Each row below holds a small network's activations on one input, seen along a few directions.
In each table, some parts of the input vary, and every possible input appears once, in random order.
Descriptions start from the smaller parts, as in this example, which fits no table here: one of 2 separate values, together with either a single point or one of 9 places along a line or (one of 4 places along a line, together with one of 8 places around a ring).
Shared parts are said once, and a part with two or three values counts as separate values.
In the rows, zero is written as 100.

Other details of the inputs vary at random and push rows far along two fixed directions, the same in every table; ignore that.

A family of inputs:
r1: 107  112  99  99  82  122  103  120  97  107  126  118  66
r2: 107  112  98  101  76  118  102  121  98  106  118  118  67
r3: 113  118  85  98  76  109  91  124  106  90  104  137  78
r4: 117  116  89  95  82  114  88  123  104  88  112  139  80
r5: 75  66  129  95  142  62  102  54  76  106  65  42  169
r6: 95  105  79  111  61  115  119  109  114  115  110  100  64
r7: 105  109  94  100  78  127  106  114  102  108  128  111  66
r8: 109  115  88  99  73  110  98  124  105  101  109  125  73
r9: 106  127  109  117  160  63  94  95  111  99  83  91  89
r10: 95  61  106  64  59  110  89  94  65  90  88  114  164
r11: 113  126  115  113  170  73  87  95  107  93  100  95  92
r12: 73  57  100  82  43  101  115  86  76  116  78  75  143
r13: 113  126  117  110  176  78  88  94  106  94  108  96  90
r14: 80  51  103  77  55  122  115  79  72  109  102  75  150
r15: 100  105  90  100  76  130  113  113  105  110  134  103  65
r16: 101  113  91  105  67  107  108  121  103  112  101  115  65
r17: 106  122  117  120  169  78  95  86  109  101  102  79  83
r18: 110  117  83  101  72  103  96  123  108  95  95  134  77
r19: 89  51  97  72  54  105  91  92  99  69  74  121  178
r20: 104  119  109  125  172  83  103  80  117  101  108  70  82
r21: 123  109  81  112  178  90  72  95  148  53  87  117  129
r22: 77  55  98  83  46  110  114  81  78  110  86  75  148
r23: 81  69  135  90  135  61  95  63  67  104  58  59  171
r24: 100  105  89  103  70  125  110  114  106  108  126  104  66
r25: 99  110  86  107  64  110  110  115  108  113  104  109  64
r26: 103  124  113  122  164  73  97  87  112  104  94  79  82
Description of these inputs: either one of 2 separate values or (one of 4 places along a line, together with one of 6 places along a line).
Q: Which other rows does r14 become when the place on the line of 4 takes its other values? List them by row number.
A: r6, r20, r22
Q: List by row number the other inputs of the same sort as r21.
A: r19
Q: A walk changes only the place on the line of 4. It starts at r1 and steps to r2. List the rest of the walk in order.
A: r23, r16

A family of inputs:
r27: 91  101  111  116  145  78  107  80  118  98  94  74  103
r28: 99  89  92  92  73  104  96  104  98  95  86  114  117
r29: 101  104  106  111  150  89  97  84  109  99  99  75  105
r30: 95  104  121  96  99  74  96  97  71  113  80  93  105
r31: 111  130  80  112  77  113  102  132  132  93  114  141  43
r32: 89  69  82  86  23  133  113  104  94  106  104  104  114
r33: 104  95  97  93  98  99  91  105  97  93  92  109  115
r34: 96  81  99  92  76  120  104  98  92  99  110  96  112
r35: 106  100  108  96  116  95  89  100  96  91  94  107  116
r36: 98  97  92  103  112  99  103  88  102  102  99  82  109
r37: 95  92  110  96  116  104  102  87  94  98  112  90  109
r38: 105  96  111  89  106  98  91  100  91  91  101  113  117
r39: 106  144  101  124  113  100  115  119  108  128  124  96  19
r40: 104  99  90  95  96  96  93  102  97  95  89  108  115
Q: What do these inputs look like to the network?
A: one of 2 separate values, together with either a single point or one of 6 places along a line
Q: The inputs of r40 and r36 match in every part but the choice among 2 separate values. If r30 is changed in the same way as r40 into r36, which row does it become?
A: r39

A family of inputs:
r41: 115  123  112  112  161  79  83  99  109  92  91  103  92
r42: 91  52  119  72  68  95  84  90  63  96  61  94  182
r43: 111  116  71  92  24  139  103  142  109  100  129  156  51
r44: 107  117  96  115  154  82  97  92  123  87  100  98  94
r45: 113  110  58  96  26  149  104  141  119  97  127  146  52
r46: 106  119  95  116  154  84  95  92  120  90  98  98  93
r47: 72  46  126  70  56  100  112  77  65  103  82  83  169
r48: 114  117  102  117  155  87  85  99  119  87  87  94  100
r49: 106  112  79  99  19  143  115  147  96  123  132  127  34
r50: 101  102  78  104  22  155  114  136  120  112  137  124  38
r51: 101  124  93  117  134  79  105  92  110  114  93  77  78
r52: 100  125  112  117  142  72  104  85  102  102  98  91  78
r53: 103  117  104  116  154  77  95  93  127  82  98  96  96
r54: 111  120  108  103  150  96  95  91  91  100  123  90  89
r55: 80  54  122  68  68  84  95  82  72  89  72  95  179
r56: 112  118  98  115  156  89  89  97  118  88  92  96  94
r57: 78  45  105  79  49  107  109  86  66  119  78  65  161
r58: 70  42  130  73  50  106  106  82  57  112  80  73  162
r59: 76  64  109  73  51  86  109  81  51  120  68  75  156
r60: 110  115  96  106  145  104  97  89  105  98  123  86  89
r61: 112  114  71  92  24  138  105  142  112  97  132  157  51
r62: 100  118  99  120  135  81  106  83  115  101  100  85  81
r63: 99  109  109  116  142  91  109  87  123  98  107  87  88
r64: 112  122  110  110  161  75  86  95  108  93  93  102  92
Q: What do these inputs look like to the network?
A: one of 2 separate values, together with either a single point or one of 5 places around a ring or one of 6 places along a line
Q: The inputs of r50 and r58 match in every part but the choice among 2 separate values. If r53 is changed in the same way as r50 into r58, which row does it become?
A: r55
Q: A walk changes only the place on the ring of 5. It starts at r57 and steps to r50. List the rest of the walk in order.
A: r63, r62, r51
Q: Which other rows does r59 become when the choice among 2 separate values takes its other values? List them by row number.
A: r51

A family of inputs:
r65: 107  118  119  114  193  82  95  83  113  101  113  77  89
r66: 88  109  88  114  88  102  121  101  117  110  110  91  67
r67: 102  117  109  109  84  105  109  116  90  124  104  97  62
r68: 116  113  78  102  86  104  88  128  109  96  91  124  85
r69: 111  116  112  122  191  85  88  81  140  75  98  94  103
r70: 107  112  103  99  82  102  95  114  106  91  113  126  81
r71: 98  109  102  110  88  113  116  105  92  118  119  90  63
r72: 70  67  121  107  144  69  109  52  97  107  75  37  152
r73: 84  62  136  87  144  76  92  62  88  85  83  62  176
r74: 98  100  100  112  89  123  112  104  98  119  124  83  64
r75: 109  123  112  121  189  73  92  83  130  73  93  102  102
r76: 110  121  86  98  87  107  91  120  94  104  100  115  76
r77: 114  109  71  103  89  114  100  116  114  92  108  116  91
r78: 108  114  79  99  91  117  101  108  98  99  116  108  80
r79: 108  108  92  100  83  107  88  125  115  83  92  141  84
r80: 95  129  117  126  173  54  107  85  120  110  80  69  76
r81: 110  107  89  101  82  108  93  113  119  82  101  140  87
r82: 81  50  110  66  34  112  105  93  70  90  95  103  164
r83: 105  113  106  98  83  101  91  126  103  93  105  128  79
r84: 88  75  135  83  141  61  92  62  64  104  72  71  168
r85: 104  109  97  94  93  113  107  110  95  104  123  115  79
r86: 90  65  92  70  40  108  95  88  60  104  81  97  154
r87: 93  113  91  113  83  95  117  101  116  113  103  97  64
r88: 82  63  116  82  41  105  112  85  57  123  86  79  135
r89: 96  56  84  72  35  106  94  96  74  97  73  105  167
r90: 115  101  71  103  89  125  97  114  122  94  113  109  93
r91: 106  116  104  95  89  104  96  122  91  109  108  123  76
r92: 108  105  78  99  90  128  97  107  106  101  121  101  82
Q: The inputs of r77 and r89 match in every part but one. If r66 is changed in the same way as r77 into r89, which row does it become?
A: r87
Q: What do these inputs look like to the network?
A: one of 4 places along a line, together with either one of 2 separate values or one of 5 places around a ring
Q: A walk changes only the place on the ring of 5. It starts at r89 and steps to r86. List the rest of the walk in order.
A: r84, r70, r81
Q: Which other rows does r91 become when the place on the line of 4 takes its other values? List them by row number.
A: r65, r84, r85
Q: Which other rows agree with r72 in the place on the line of 4? List them by row number.
A: r65, r69, r73, r74, r90, r92
